A small network was trained on invented records. Each row is its activation on one of them, seen along a few directions.
Records have a field called P. Each example row is followed by its value.
The word absent means that the record has no P.
Other fields move the rows too, some of them a lot.
In the rows, zero is written as 500.
Random noise pushes rows far along 4 fixed directions. That doesn't count. These rows show it; they differ only by the noise:
[549 493 353 639 466 551 566 563 431 511 536 541 421 383 530 626 514 467
 570 560 430 537]
[556 465 582 632 447 469 493 407 275 559 690 236 429 476 589 572 608 640
 587 523 520 524]
[559 426 310 815 458 608 521 514 348 293 649 500 242 193 450 594 598 572
 658 633 315 562]
[526 458 549 716 505 546 472 454 346 382 645 354 424 359 411 526 596 611
 595 574 535 601]
[666 445 394 617 563 490 425 426 447 481 569 466 269 453 598 524 576 594
 555 534 435 455]
[426 533 319 712 487 673 635 720 535 356 427 741 574 245 262 631 439 327
 564 620 498 691]

[366 486 672 397 273 408 576 420 286 617 682 212 562 567 670 523 542 591
 513 446 428 421]
p19
[361 574 516 222 387 438 603 574 612 667 363 594 703 668 596 497 388 352
 390 412 454 396]
p18
[512 476 259 486 392 523 584 563 505 508 497 638 336 407 653 582 463 436
 534 509 240 393]
p9
[421 453 669 534 413 471 438 343 347 362 666 239 437 457 481 389 620 685
 562 497 395 458]
p21
[204 592 608 391 280 537 707 646 464 559 460 494 849 495 399 565 413 345
 478 480 499 574]
p17
[451 506 597 441 578 519 443 502 603 406 433 554 588 530 357 390 457 484
 450 477 611 546]
p20
[382 567 558 161 257 343 658 511 444 887 490 388 680 769 851 590 425 414
 407 366 403 306]
p7
[554 470 537 331 625 432 327 387 693 397 400 578 393 621 518 286 497 561
 389 436 480 352]
p16
[584 524 399 514 554 508 526 563 539 596 433 599 510 528 529 583 466 421
 492 511 553 525]
absent
[365 571 595 235 299 392 634 510 448 790 482 381 715 714 718 560 443 428
 442 389 440 376]
p13
[287 496 518 558 293 559 614 546 388 347 593 447 547 322 415 517 520 496
 561 544 324 525]
p18
[475 486 658 401 486 423 413 351 468 486 549 323 491 607 543 370 565 626
 488 441 459 406]
p15
[477 506 711 336 640 444 331 374 654 399 405 470 579 664 376 251 508 572
 403 428 617 454]
p6
[477 480 643 303 498 390 405 377 547 517 506 408 486 663 599 350 511 584
 402 418 502 360]
p2
[550 435 400 427 540 467 374 396 618 318 472 595 246 476 558 335 536 579
 469 488 276 321]
p18
[327 538 777 295 332 386 555 432 386 665 582 238 721 684 606 467 501 545
 435 407 562 442]
p7
[587 402 409 510 633 511 310 397 649 196 479 640 195 406 444 291 539 605
 468 520 368 393]
p5
[361 510 470 473 305 511 615 520 402 491 554 447 530 436 545 539 511 482
 558 499 281 446]
p6
[366 416 521 784 383 635 517 489 306 127 717 389 373 144 278 479 596 622
 657 617 356 625]
p1
[632 477 591 217 616 330 321 328 639 637 440 451 397 800 734 333 494 593
 351 367 548 276]
p4
[477 471 645 419 522 445 382 348 505 398 533 372 459 571 480 324 566 631
 486 456 455 416]
p6
[487 505 725 300 653 425 315 363 678 413 392 475 576 698 395 233 500 575
 381 413 633 435]
p13
[604 477 697 490 654 436 341 358 499 505 538 341 485 628 480 385 560 643
 461 467 713 518]
absent
[431 508 292 336 271 449 657 572 486 655 489 596 431 518 789 612 438 394
 477 460 189 303]
p2
[444 515 612 310 689 492 343 487 820 304 284 714 592 604 281 230 422 456
 327 454 643 480]
p8
[281 582 350 505 320 632 760 781 536 518 397 737 731 347 389 675 349 231
 511 538 432 616]
p9
[476 485 614 289 445 378 455 394 501 596 529 387 490 673 673 410 502 566
 416 410 471 344]
p11
[355 463 658 572 314 492 523 387 264 384 715 201 481 399 488 464 619 661
 602 515 348 487]
p21
[295 565 535 493 449 613 627 686 578 418 398 656 774 411 250 526 381 321
 479 521 599 662]
p20
[495 501 583 591 490 512 512 489 398 520 570 384 550 482 457 537 542 540
 539 520 593 579]
absent
[512 447 341 510 476 528 482 502 554 353 499 632 299 385 534 458 496 506
 508 522 299 412]
p5
[592 470 410 362 588 450 399 450 666 480 406 639 343 583 610 392 468 506
 411 451 433 352]
p14
[391 434 553 620 502 575 406 440 513 101 565 503 381 286 265 324 572 611
 532 567 390 528]
p3
[422 473 676 494 472 489 457 428 429 411 594 350 536 495 432 414 533 595
 502 486 561 529]
p12
[560 427 429 444 591 482 332 378 645 255 457 605 243 468 486 286 546 600
 469 493 311 347]
p17
[445 435 529 499 552 522 368 423 603 173 498 568 357 395 348 285 539 590
 467 525 400 448]
p8
[293 511 666 541 303 517 588 468 306 433 645 269 628 420 424 498 563 565
 582 511 409 541]
p15
[490 453 706 418 513 419 379 340 455 449 596 304 459 593 531 350 559 661
 461 446 555 436]
p5
[339 559 556 254 260 404 670 552 436 772 507 420 691 662 730 593 425 406
 431 408 424 383]
p2
[476 551 454 265 396 420 603 554 538 778 429 540 594 681 739 582 401 387
 424 405 459 377]
p10
[372 462 498 490 291 483 567 458 360 424 638 384 417 404 585 499 551 567
 550 508 253 406]
p3
[310 564 596 441 304 515 687 612 383 655 538 409 770 518 510 632 429 396
 512 470 546 577]
p1
[422 498 343 502 578 617 468 592 750 179 313 846 456 341 245 359 436 389
 473 549 359 508]
p13
[511 463 538 503 590 521 392 454 588 328 481 546 426 468 401 371 503 552
 470 500 531 500]
p12
[452 517 548 395 310 423 610 479 330 747 612 302 556 604 748 618 496 513
 523 431 427 416]
p20
[355 526 453 431 510 576 529 625 699 317 344 764 600 422 301 413 399 361
 418 516 487 534]
p11
[293 568 771 285 431 445 536 514 543 571 449 413 822 665 422 415 435 452
 382 421 670 520]
p8
[387 475 666 549 516 542 434 463 498 274 552 436 544 414 295 370 527 575
 485 522 586 579]
p4
[412 539 445 321 452 488 565 595 639 555 371 674 599 566 533 491 390 360
 403 454 468 439]
p19
[403 538 547 322 454 467 541 550 592 569 416 568 637 601 524 470 416 412
 403 442 536 457]
p19
[336 499 670 549 256 487 625 476 216 568 723 185 602 447 571 597 555 582
 575 496 471 540]
p14
[312 522 203 590 187 626 806 741 388 493 536 671 502 221 556 746 422 303
 602 578 168 519]
p14
[366 501 473 499 403 551 570 575 509 390 503 572 533 391 427 499 462 444
 494 522 420 515]
p4
[510 534 556 314 543 443 478 501 611 637 400 540 600 680 572 464 422 446
 407 413 597 446]
p1
[393 513 586 345 338 423 555 447 423 598 552 360 558 596 641 485 510 527
 483 436 382 383]
p17
[467 444 468 445 442 468 443 411 514 352 541 496 329 457 556 385 544 584
 495 493 284 358]
p3
[325 457 506 597 255 537 611 505 293 367 693 363 445 299 509 547 556 561
 588 550 286 496]
p11
[303 478 906 560 524 527 373 356 424 179 615 235 657 445 142 246 604 686
 517 514 657 635]
p21
[582 467 572 385 581 424 372 379 559 512 498 445 404 628 594 379 515 593
 442 434 528 395]
p9
[282 508 600 575 340 567 585 515 378 332 589 394 611 350 329 475 542 522
 581 540 386 572]
p15
[389 487 619 562 494 560 482 507 487 320 541 466 564 401 313 429 503 531
 508 525 571 598]
p12

Here are new rows. What is P for each?
[482 495 394 430 485 516 523 552 592 471 432 651 459 481 526 488 438 430
 469 488 414 449]
p12
[395 491 470 526 476 569 495 515 558 276 464 592 485 375 336 404 507 488
 525 532 362 506]
p6
[354 530 592 401 508 524 495 555 638 381 400 608 652 509 335 391 433 431
 406 483 573 533]
p2
[606 450 651 336 537 349 352 288 465 606 583 280 370 710 728 374 564 681
 441 400 519 330]
p14
[442 415 694 581 468 487 386 340 365 269 696 261 384 409 424 353 616 717
 539 516 483 499]
p5
[598 471 531 552 638 503 382 437 553 424 499 496 412 498 459 431 523 577
 488 506 594 522]
absent
[495 476 347 495 483 543 515 550 576 402 457 664 388 408 508 490 461 450
 499 516 360 455]
p12
[460 517 701 331 670 468 333 410 709 364 354 542 616 652 308 233 483 532
 387 435 644 484]
p6
[505 536 552 249 464 380 485 422 553 702 434 441 555 740 700 449 480 498
 429 387 435 326]
p15
[454 501 678 391 400 414 517 418 366 656 609 259 586 636 639 507 515 575
 495 424 548 456]
p1
[223 484 853 553 348 516 511 428 312 286 692 198 682 403 276 385 579 637
 527 521 574 612]
p8
[522 448 406 521 451 505 488 464 467 423 562 506 323 421 581 487 524 550
 539 508 329 422]
p9
[539 525 529 310 611 453 430 498 690 572 351 620 561 673 526 412 413 441
 385 419 608 442]
p1
[340 508 316 460 291 549 666 636 507 446 482 663 489 358 543 578 435 370
 508 526 230 436]
p2
[450 502 332 468 500 563 506 561 657 328 376 738 428 400 417 430 458 415
 490 521 300 441]
p21
[354 499 420 475 407 556 561 581 570 334 457 650 503 372 411 463 457 425
 481 529 345 480]
p8
[565 440 480 341 513 394 370 351 570 459 510 483 281 596 680 349 540 612
 434 439 330 274]
p8
[473 526 588 580 579 544 486 533 527 460 466 506 627 483 320 484 501 479
 502 528 664 630]
absent
[448 469 532 512 350 476 548 454 339 525 648 335 443 461 621 545 541 575
 551 490 390 454]
p12
[516 468 237 440 615 569 413 556 824 199 282 926 299 382 382 332 433 404
 430 530 275 390]
p18
[411 529 575 270 377 398 541 459 506 646 482 430 585 666 667 467 473 487
 430 412 417 355]
p18
[667 469 601 266 682 357 282 321 662 586 427 469 386 778 667 309 498 608
 365 379 603 322]
p12
